These are the activations of a small neural network, seen along a few directions. Each row is one input.
Each table varies a few parts of the input and shows all the possible inputs, shuffled.
A made-up example of a description, with smaller parts first: one of 5 places around a ring, together with either a single point or one of 11 places around a ring or (one of 3 separate values, together with one of 4 places along a line).
Shared parts are said once, and a part with two or three values counts as separate values.
In the rows, zero is written as 128.

Other details of the inputs vary at random and push rows far along two fixed directions, the same in every table; ignore that.

A family of inputs:
x1: [126 122 141 121 113 132 138 129 155 165 144 168 113]
x2: [122 135 133 109 154 136 125 115 112 114 121 134 133]
x3: [178 110 140 174 165 137 170 176  91 161 147  95 169]
x4: [169 103 151 171 174 126 177 168  84 178 136  93 174]
x5: [126 127 148 100 136 151 117 116 138 123 131 177 112]
x6: [121 125 130 116 120 118 121 130 128 117 121 109 130]
x7: [ 86 144 109  97  94 130  83  84 166  83 115 155  99]
x8: [108 124 147 101 117 127 123 105 157 145 127 162 119]
x9: [126 120 149 113 114 141 124 122 161 153 141 174 115]
x10: [146 153  97 147 121 116 130 150 108 105 136  82 141]
x11: [153 133 118 158 141 111 155 153  90 146 132  75 154]
x12: [ 84 146 110  87  91 133  76  84 163  61 106 148  94]
x13: [116 101 152 119 112 127 118 120 147 138 119 155 102]
x14: [139  80 172 155 138 130 169 136 139 224 136 187 117]
x15: [144 140  97 165 133 113 136 146  94 112 123  72 141]
x16: [114 116 151 115 119 121 144 117 150 179 134 167 116]
x17: [117 139 108 119 145 139 107 107 117  82 110 131 121]
x18: [129 186  53 137 118 118  93 147 103  18 124  21 153]
Each input here is: one of 3 separate values, together with either a single point or one of 5 places around a ring.
Changing only the choice among 3 separate values turns x8 into x9. The same change can be made to x6. Which row results?
Answer: x18
Which other rows agree with x13 in the choice among 3 separate values? List them by row number.
Answer: x7, x12, x14, x15, x17
Change only the choice among 3 separate values in x14. List by row number the other rows that result.
Answer: x1, x16

A family of inputs:
x19: [109 129 126 121 113 117 121 122 141 125 122 126 113]
x20: [130 142 101 155 136 115 134 143 100 115 119  74 146]
x21: [144 128 120 141 189 152 124 126  77  70 110  90 156]
x22: [133 164  67 147 139 109 124 137  79  66 123  27 163]
x23: [125 140  98 149 140 117 135 136  99 115 123  72 150]
x24: [135 164  60 167 136 109 124 140  79  69 117  33 154]
x25: [150 151  96 159 148 128 131 153  96 103 141  85 153]
x26: [126 148 103 133 109 116 112 136 123  95 124  81 133]
x27: [168 102 161 150 169 137 174 158 101 188 153 133 153]
x28: [132  90 171 139 115 127 152 129 144 193 129 171 115]
x29: [147 138 127 134 144 133 138 146 109 129 137 116 141]
x30: [103 100 173 102  93 126 127 108 173 169 126 189  92]
x31: [128 103 169 115 140 143 144 121 151 178 139 190 123]
x32: [148 152  98 153 146 134 132 146  99 107 130  92 149]
x33: [ 80 175  85  82  84 111  70  90 150  42 104 108 100]
x34: [156 147 108 148 149 129 140 159  99 110 142  83 155]
x35: [167  86 152 181 145 122 170 162 110 199 135 120 144]
x36: [102 148 117  90  91 138  87 111 170  85 131 150 107]
x37: [107 118 140 120 123 123 125 110 145 149 116 148 120]
x38: [169 103 163 154 171 138 173 154 104 188 149 136 159]
x39: [124  91 163 132 130 124 146 111 144 190 120 182 111]
x40: [153 146 104 156 142 133 143 161 103 116 141  82 163]
x41: [109 154 103  97  92 134  82 109 161  73 128 141 108]
x42: [122 151 101 130 110 113 117 134 117  94 124  83 134]
x43: [ 98 103 178  91 107 123 120  92 168 169 121 200  94]
x44: [101 135 138  85 104 140 104 106 167 117 125 184  99]
x45: [116 154 119  97 104 134 106 119 146  91 137 132 117]
x46: [117 151 110 108 104 136 107 114 148  93 131 140 113]
x47: [102 105 138 104 147 132 100  89 117  83  87 143 108]
x48: [176  99 161 159 152 136 167 170 115 182 154 127 152]
x49: [130 122 115 149 139 119 140 128 106 140 123 107 133]
x50: [164  90 154 176 145 122 171 166 113 197 136 116 152]
x51: [127  91 163 133 122 122 145 126 145 186 124 176 102]
x52: [ 81 157 113  66  95 138  81  86 170  73 125 163 100]
x53: [134 102 163 123 140 143 143 117 147 177 137 193 117]
x54: [156 107 144 146 158 142 157 140 116 175 140 150 140]
x55: [ 97 150 114  83 100 134  90 106 168  86 127 158 101]
x56: [ 96 128 146  90  93 118 106 102 165 127 115 165  91]
Describe the family of inputs behind these rows.
Answer: one of 2 separate values, together with either a single point or (one of 3 separate values, together with one of 6 places along a line)
Change only the choice among 3 separate values in x28. List by row number the other rows that result.
Answer: x30, x42
Change only the choice among 2 separate values in x21. List by row number the other rows that result.
Answer: x47
A walk changes only the place on the line of 6. It starts at x36 and steps to x40. List the rest of the walk in order.
Answer: x55, x44, x52, x31

A family of inputs:
x57: [ 96 133 135  72 121 153  74  90 153  54 105 172  94]
x58: [179 118 152 154 157 131 177 174 101 192 158 126 156]
x59: [152 137 114 161 163 133 157 148  98 151 144 106 162]
x60: [166 110 144 169 165 132 181 161 105 198 151 129 159]
x61: [106 117 161  94 105 136 129 110 177 177 138 206  99]
x62: [127  84 172 137 133 117 160 133 131 205 123 158 122]
x63: [155  91 153 173 161 115 178 153  96 197 127 113 153]
x64: [131 108 146 137 118 118 134 137 134 148 127 120 127]
x65: [156 123 133 151 145 111 156 158  90 149 130  86 149]
x66: [125 117 169  96 102 144 127 119 178 165 147 202 106]
x67: [127 147  86 151 124 103 128 141  99  93 122  43 154]
x68: [136 154  72 161 150 126 123 127  84  79 119  66 150]
x69: [124 153  79 154 151 111 125 118  82  89 109  58 156]
x70: [ 89 172 108  56 120 155  67  85 155  31 119 154 110]
x71: [163 127 126 153 141 124 146 163  97 132 137  97 140]
x72: [138 151  94 149 127 115 126 144  99  85 125  49 157]
x73: [140 103 161 135 155 141 160 122 131 205 141 188 131]
x74: [135 153  76 161 145 125 122 136  88  77 122  63 148]
x75: [108 131 120 113  93 124 104 118 155 103 123 136 103]
x76: [ 92 173  96  77  75 133  70 100 180  59 131 139 105]
x77: [137 171  73 146 127 120 126 149 108  86 143  56 162]
x78: [138 106 159 127 111 138 129 134 150 147 133 164 111]
x79: [129  83 173 140 146 123 158 122 125 202 121 166 123]
x80: [108  89 190  83 142 144 119  96 150 145 109 200 101]
x81: [111 115 146 102  89 132  98 115 178 120 125 174  90]
x82: [ 91 169  78 107  96 123  77 100 143  39 109 106 104]
x83: [ 94 119 140  96  93 129 103 103 169 128 117 178  85]
Changing only one part turns x73 into x69. The same change can be made to x76. Which row results?
Answer: x64
Describe the family of inputs behind these rows.
Answer: one of 3 separate values, together with either a single point or one of 8 places along a line
Change only the choice among 3 separate values in x70. List by row number the other rows that result.
Answer: x57, x80
Change only the place on the line of 8 in x74. List by row number the other rows that result.
Answer: x68, x71, x75, x78, x81, x82, x83
